A small network was trained on invented records. Each row is its activation on one of them, seen along a few directions.
After each row come some of the record's fields: Ful, Kamik, Gomi, Vuv, Zum, Feder.
A field that a record lacks is written missing.
The largest differences between rows may come from other fields.
Strong random noise was added to every row along 7 fixed directions; ignore it. To show where, here is one row again and again, with new noise each time:
[-226, 7, 260, -144, -50, 41, -230, -284, 68, -244, 165, -147, 145, -124, -26, -63, -42, -80, 382, 2]
[331, 73, -298, 101, -151, 161, -24, -366, 76, -89, -9, 420, -402, 410, -187, 27, 242, -333, 361, -243]
[0, 21, 307, -50, -5, 351, -142, -192, -168, -207, 150, -295, 321, 128, -133, -235, 89, -28, 132, -183]
[-427, 90, 477, -146, 151, 254, -191, 445, 73, 550, -272, -99, 340, 311, -341, -314, -99, 254, -347, -106]
[-202, 96, -409, 139, -12, -657, -29, 553, -139, 216, 274, 196, -364, -8, 525, 55, 222, -338, 284, -331]
[-360, -264, 53, -329, 81, -485, -89, 78, 47, -265, 226, 128, 275, -341, 247, 20, -274, 44, 535, 311]
[-254, -365, -138, -154, -25, -458, 98, 87, 49, -10, 153, 489, 333, -73, 71, 84, -256, 156, 294, 380]
[-379, 47, 139, 270, -390, 46, -124, -431, 201, 251, 153, 199, 152, 108, -256, 136, 47, 23, -7, 18]
[253, -116, -169, -7, 135, 104, 114, 195, -166, 75, -15, 225, 34, 413, -92, -218, 94, -51, 19, -114]

[-219, 56, -149, 418, -472, -513, 45, -365, 426, 388, 117, 545, -125, 50, -225, 544, 115, 89, -25, 114]
Ful: f2 / Kamik: y2 / Gomi: h2 / Vuv: u2 / Zum: g1 / Feder: p2
[728, -340, 109, -96, 391, 584, 184, -475, -50, -395, -13, -180, 178, 342, -402, -365, -68, 149, -139, 275]
Ful: f2 / Kamik: y2 / Gomi: h2 / Vuv: u2 / Zum: g1 / Feder: p2
[59, -388, 166, -414, 351, 44, 200, 393, -127, -41, -212, 85, 623, 59, -190, -237, -378, 455, -191, 441]
Ful: missing / Kamik: missing / Gomi: missing / Vuv: missing / Zum: missing / Feder: missing
[-46, 60, 248, 156, -204, 193, -36, -7, -251, 41, 89, -203, 400, 112, -146, -33, 107, 111, -232, -157]
Ful: missing / Kamik: missing / Gomi: missing / Vuv: missing / Zum: missing / Feder: missing
[-89, -256, -83, 21, -64, -197, 186, 86, -172, -10, 168, 156, 436, -80, 36, 51, -126, 219, -89, 250]
Ful: missing / Kamik: missing / Gomi: missing / Vuv: missing / Zum: missing / Feder: missing
[-8, 317, 42, -387, 211, 348, -252, 51, 310, 67, -624, -1, -733, 62, -180, -113, -137, -274, 38, -90]
Ful: f2 / Kamik: y1 / Gomi: h1 / Vuv: u3 / Zum: g4 / Feder: p1
[-182, -133, 480, -145, 92, 228, 11, -212, 195, -2, -2, -349, 460, -195, -297, -40, -195, 461, -262, 464]
Ful: f2 / Kamik: y3 / Gomi: h2 / Vuv: u2 / Zum: g1 / Feder: p1
[-297, 158, 33, 117, -206, -95, -81, 190, 120, 470, -181, 242, -63, 151, -187, 126, 26, 60, -230, -90]
Ful: missing / Kamik: missing / Gomi: missing / Vuv: missing / Zum: missing / Feder: missing
[-52, 250, -45, 300, -166, 192, 53, -32, -35, 311, 111, -117, -85, 234, -79, -60, 382, -183, -160, -466]
Ful: f1 / Kamik: y3 / Gomi: h2 / Vuv: u2 / Zum: g4 / Feder: p1
[-33, 84, -77, 11, -190, 374, -51, -92, -373, -230, 167, -235, 231, 13, 73, -211, 210, -151, 82, -466]
Ful: f1 / Kamik: y2 / Gomi: h2 / Vuv: u3 / Zum: g4 / Feder: p1
[193, 14, -58, 188, -288, 173, 94, -369, 67, -9, -133, 304, -60, 226, -280, 195, 45, 18, -78, 61]
Ful: missing / Kamik: missing / Gomi: missing / Vuv: missing / Zum: missing / Feder: missing
[353, 93, -3, -58, 252, 303, 195, -291, 338, 114, -203, -97, -404, 157, -333, -56, 63, 33, -206, 296]
Ful: f2 / Kamik: y3 / Gomi: h2 / Vuv: u2 / Zum: g1 / Feder: p1
[112, 218, 161, 51, 112, 151, -22, 290, -160, 198, -48, -190, -39, 266, -53, -71, 227, 57, -231, -296]
Ful: f2 / Kamik: y3 / Gomi: h1 / Vuv: u1 / Zum: g1 / Feder: p2
[509, -185, -302, 239, 132, 140, 378, 146, -428, -18, 156, -163, 86, 139, 177, -236, 8, 46, -595, 104]
Ful: f2 / Kamik: y2 / Gomi: h2 / Vuv: u3 / Zum: g1 / Feder: p1
[-199, 135, 109, -304, 42, -100, -362, 256, 346, 232, -389, 269, -290, 185, -170, -33, 8, -237, 340, -246]
Ful: f1 / Kamik: y3 / Gomi: h2 / Vuv: u2 / Zum: g4 / Feder: p1
[-66, 78, 68, -36, 59, 9, -50, 380, -329, -29, -5, -270, 192, -12, 229, -43, 53, 46, -194, -263]
Ful: f2 / Kamik: y1 / Gomi: h1 / Vuv: u3 / Zum: g1 / Feder: p2
[-71, 172, -143, -70, 20, -95, 105, -240, 193, -118, 116, -11, -356, -214, 160, 181, 104, 3, 142, 151]
Ful: f2 / Kamik: y3 / Gomi: h1 / Vuv: u1 / Zum: g1 / Feder: p2
[317, 384, 452, -283, -277, 677, -173, -191, -333, -536, -249, -301, 393, 216, -305, 75, 156, 177, 151, -574]
Ful: f2 / Kamik: y2 / Gomi: h2 / Vuv: u3 / Zum: g1 / Feder: p2
[-557, 94, 406, -309, -496, 99, -341, -388, 194, -216, -74, 182, 387, -293, -267, 320, -225, 256, 380, -54]
Ful: f2 / Kamik: y2 / Gomi: h2 / Vuv: u3 / Zum: g1 / Feder: p1
[-528, 142, -191, -15, -56, -416, -24, 611, 68, 336, -163, 212, -161, -151, 328, 179, -130, 74, -143, -16]
Ful: f1 / Kamik: y1 / Gomi: h1 / Vuv: u3 / Zum: g4 / Feder: p2
[252, 39, -276, 509, -29, -99, 221, -12, -150, 177, 342, -81, -287, 99, 220, -18, 232, -262, -286, -69]
Ful: f2 / Kamik: y3 / Gomi: h1 / Vuv: u1 / Zum: g4 / Feder: p1
[-23, -163, -109, -205, -154, 56, -58, -56, -103, -255, -88, 395, 292, 117, -96, 2, -131, 13, 282, -90]
Ful: f1 / Kamik: y2 / Gomi: h2 / Vuv: u3 / Zum: g4 / Feder: p2
[365, -116, -170, 145, 145, 134, 188, -432, 52, -232, 179, -87, -284, -94, 3, -148, 46, -139, 50, 348]
Ful: f1 / Kamik: y3 / Gomi: h1 / Vuv: u1 / Zum: g1 / Feder: p1
[34, -144, 357, -469, 167, 234, -255, -156, 202, -265, -476, -16, 62, -5, -325, -77, -374, 92, 132, 316]
Ful: f2 / Kamik: y1 / Gomi: h1 / Vuv: u3 / Zum: g1 / Feder: p1
[-464, 6, 325, 144, -64, 136, -152, -35, -23, 262, 219, -354, 407, -138, -3, -238, 72, 62, -163, -46]
Ful: f1 / Kamik: y3 / Gomi: h2 / Vuv: u2 / Zum: g4 / Feder: p1
[-122, 192, -373, 111, -115, -435, -91, -9, -6, -150, 296, -57, -461, -380, 464, 105, 139, -436, 414, -181]
Ful: f1 / Kamik: y2 / Gomi: h2 / Vuv: u3 / Zum: g4 / Feder: p1
[622, -316, 114, -400, 268, 273, 15, -95, 19, -379, -340, 374, 251, 363, -434, -194, -129, 66, 376, 105]
Ful: f1 / Kamik: y3 / Gomi: h2 / Vuv: u2 / Zum: g1 / Feder: p1
[3, -96, 1, -302, -6, 383, -8, -28, -314, -370, -76, -2, 413, 2, 21, -217, -81, 50, 156, -163]
Ful: f1 / Kamik: y1 / Gomi: h1 / Vuv: u3 / Zum: g4 / Feder: p2
[-460, 88, 240, -56, -482, 244, -327, -308, -232, -268, 74, -132, 430, -214, 63, 21, -5, -114, 269, -353]
Ful: f1 / Kamik: y1 / Gomi: h1 / Vuv: u3 / Zum: g4 / Feder: p1
[473, -206, -118, 9, -45, 367, 346, -95, -585, -473, 309, -77, 601, 287, -38, -111, 232, 129, 69, -302]
Ful: f2 / Kamik: y2 / Gomi: h2 / Vuv: u2 / Zum: g4 / Feder: p1
[-34, -221, -287, -1, 113, -424, 5, 223, 122, 142, 100, 363, -194, -19, 167, 19, -6, -169, 253, 91]
Ful: f2 / Kamik: y3 / Gomi: h2 / Vuv: u2 / Zum: g4 / Feder: p1
[-53, -36, -23, -70, 39, -280, 10, 394, -133, 8, 88, 157, 223, 52, 116, -17, 72, -55, 178, -149]
Ful: f1 / Kamik: y3 / Gomi: h1 / Vuv: u1 / Zum: g4 / Feder: p1
[265, -42, -320, 82, 142, 135, 308, 187, -321, 22, 200, -50, -3, 239, 181, -222, 296, 13, -189, -156]
Ful: f2 / Kamik: y3 / Gomi: h1 / Vuv: u1 / Zum: g4 / Feder: p2
[47, 5, 59, -521, 560, 17, -109, 628, -153, -171, -269, -270, -80, -23, 194, -266, -151, -20, 151, -112]
Ful: f2 / Kamik: y1 / Gomi: h1 / Vuv: u3 / Zum: g4 / Feder: p2

Here are new rows. What are their fields?
[164, -95, -31, 117, 14, 236, 226, -46, -123, 53, 146, -79, 251, 200, -98, -72, 155, 74, -241, -53]
Ful: f2 / Kamik: y3 / Gomi: h2 / Vuv: u2 / Zum: g4 / Feder: p1
[599, -648, -273, 95, 267, -156, 236, 51, -501, -466, 207, 29, 337, -32, 308, -229, -254, -53, -18, 422]
Ful: f1 / Kamik: y1 / Gomi: h1 / Vuv: u3 / Zum: g1 / Feder: p1
[169, -91, -117, -351, 34, 18, 108, -182, 77, -298, -17, 250, 27, -84, -31, 93, 14, 65, 356, 69]
Ful: f2 / Kamik: y3 / Gomi: h2 / Vuv: u2 / Zum: g1 / Feder: p1
[-43, 126, 84, 55, 357, 81, 79, 216, -38, 147, 209, -561, -50, -5, 68, -272, 119, 63, -275, -39]
Ful: f2 / Kamik: y2 / Gomi: h2 / Vuv: u2 / Zum: g4 / Feder: p2
[-166, -181, -95, -210, -106, -89, 229, -31, -316, -457, 332, -112, 678, -359, 228, 27, -163, 288, 85, 205]
Ful: f1 / Kamik: y2 / Gomi: h2 / Vuv: u3 / Zum: g4 / Feder: p2
[26, -36, 463, -234, 197, 81, -346, 169, -147, -305, -239, -408, 228, -202, 24, -162, -245, -18, 120, 43]
Ful: f1 / Kamik: y1 / Gomi: h1 / Vuv: u3 / Zum: g1 / Feder: p1
[193, 46, -32, -142, 189, 169, -2, -184, 203, -149, -157, -23, -363, -81, -154, -3, -195, -15, 39, 231]
Ful: f2 / Kamik: y2 / Gomi: h2 / Vuv: u3 / Zum: g1 / Feder: p1
[142, -165, 156, -52, -198, 511, 124, -755, -49, -413, 145, -68, 416, 65, -342, -80, 37, 122, 128, 44]
Ful: f2 / Kamik: y2 / Gomi: h2 / Vuv: u2 / Zum: g4 / Feder: p1
[452, -412, 99, 317, 182, 441, 189, -274, -111, 79, -136, 2, 357, 315, -361, -294, -213, 266, -588, 494]
Ful: f1 / Kamik: y1 / Gomi: h1 / Vuv: u3 / Zum: g1 / Feder: p2
[155, -18, 137, -3, -42, -91, -170, 119, -388, -349, 107, -214, 142, -160, 306, 0, -24, -162, 234, -239]
Ful: f2 / Kamik: y1 / Gomi: h1 / Vuv: u3 / Zum: g1 / Feder: p1
[-110, 51, 230, -340, 437, 79, -15, 696, 83, 385, -355, -51, 10, 147, -164, -269, -116, 294, -191, -94]
Ful: f2 / Kamik: y2 / Gomi: h2 / Vuv: u2 / Zum: g1 / Feder: p1
[482, -16, -308, 34, 86, 377, 265, -143, 98, 9, -284, 188, -440, 281, -160, -47, -133, 6, -312, 203]
Ful: f2 / Kamik: y2 / Gomi: h2 / Vuv: u3 / Zum: g4 / Feder: p1
[375, -177, -253, 99, 285, 39, 147, 13, -355, -427, 257, -440, -127, -179, 472, -162, -15, -182, -170, 192]
Ful: f2 / Kamik: y1 / Gomi: h1 / Vuv: u3 / Zum: g4 / Feder: p2
[-16, 98, 439, -31, -240, 538, -358, -594, -30, -385, -75, -225, 335, -23, -259, -41, -67, -107, 142, -116]
Ful: f1 / Kamik: y1 / Gomi: h1 / Vuv: u3 / Zum: g4 / Feder: p2
[-302, -62, 122, -262, 168, -81, 39, 0, -4, -277, 261, -254, 302, -410, 192, -133, -106, 102, 304, 73]
Ful: f1 / Kamik: y2 / Gomi: h2 / Vuv: u2 / Zum: g4 / Feder: p1
[-664, 11, 395, -178, 87, -329, -154, -215, 389, -42, 219, -300, 77, -553, 131, 150, -290, 165, 189, 472]
Ful: f2 / Kamik: y3 / Gomi: h1 / Vuv: u1 / Zum: g4 / Feder: p2
[-87, 70, 32, 459, -73, 335, 152, -253, -72, 285, 278, -365, 57, 117, -79, -227, 189, -26, -492, -88]
Ful: f1 / Kamik: y2 / Gomi: h2 / Vuv: u2 / Zum: g4 / Feder: p1
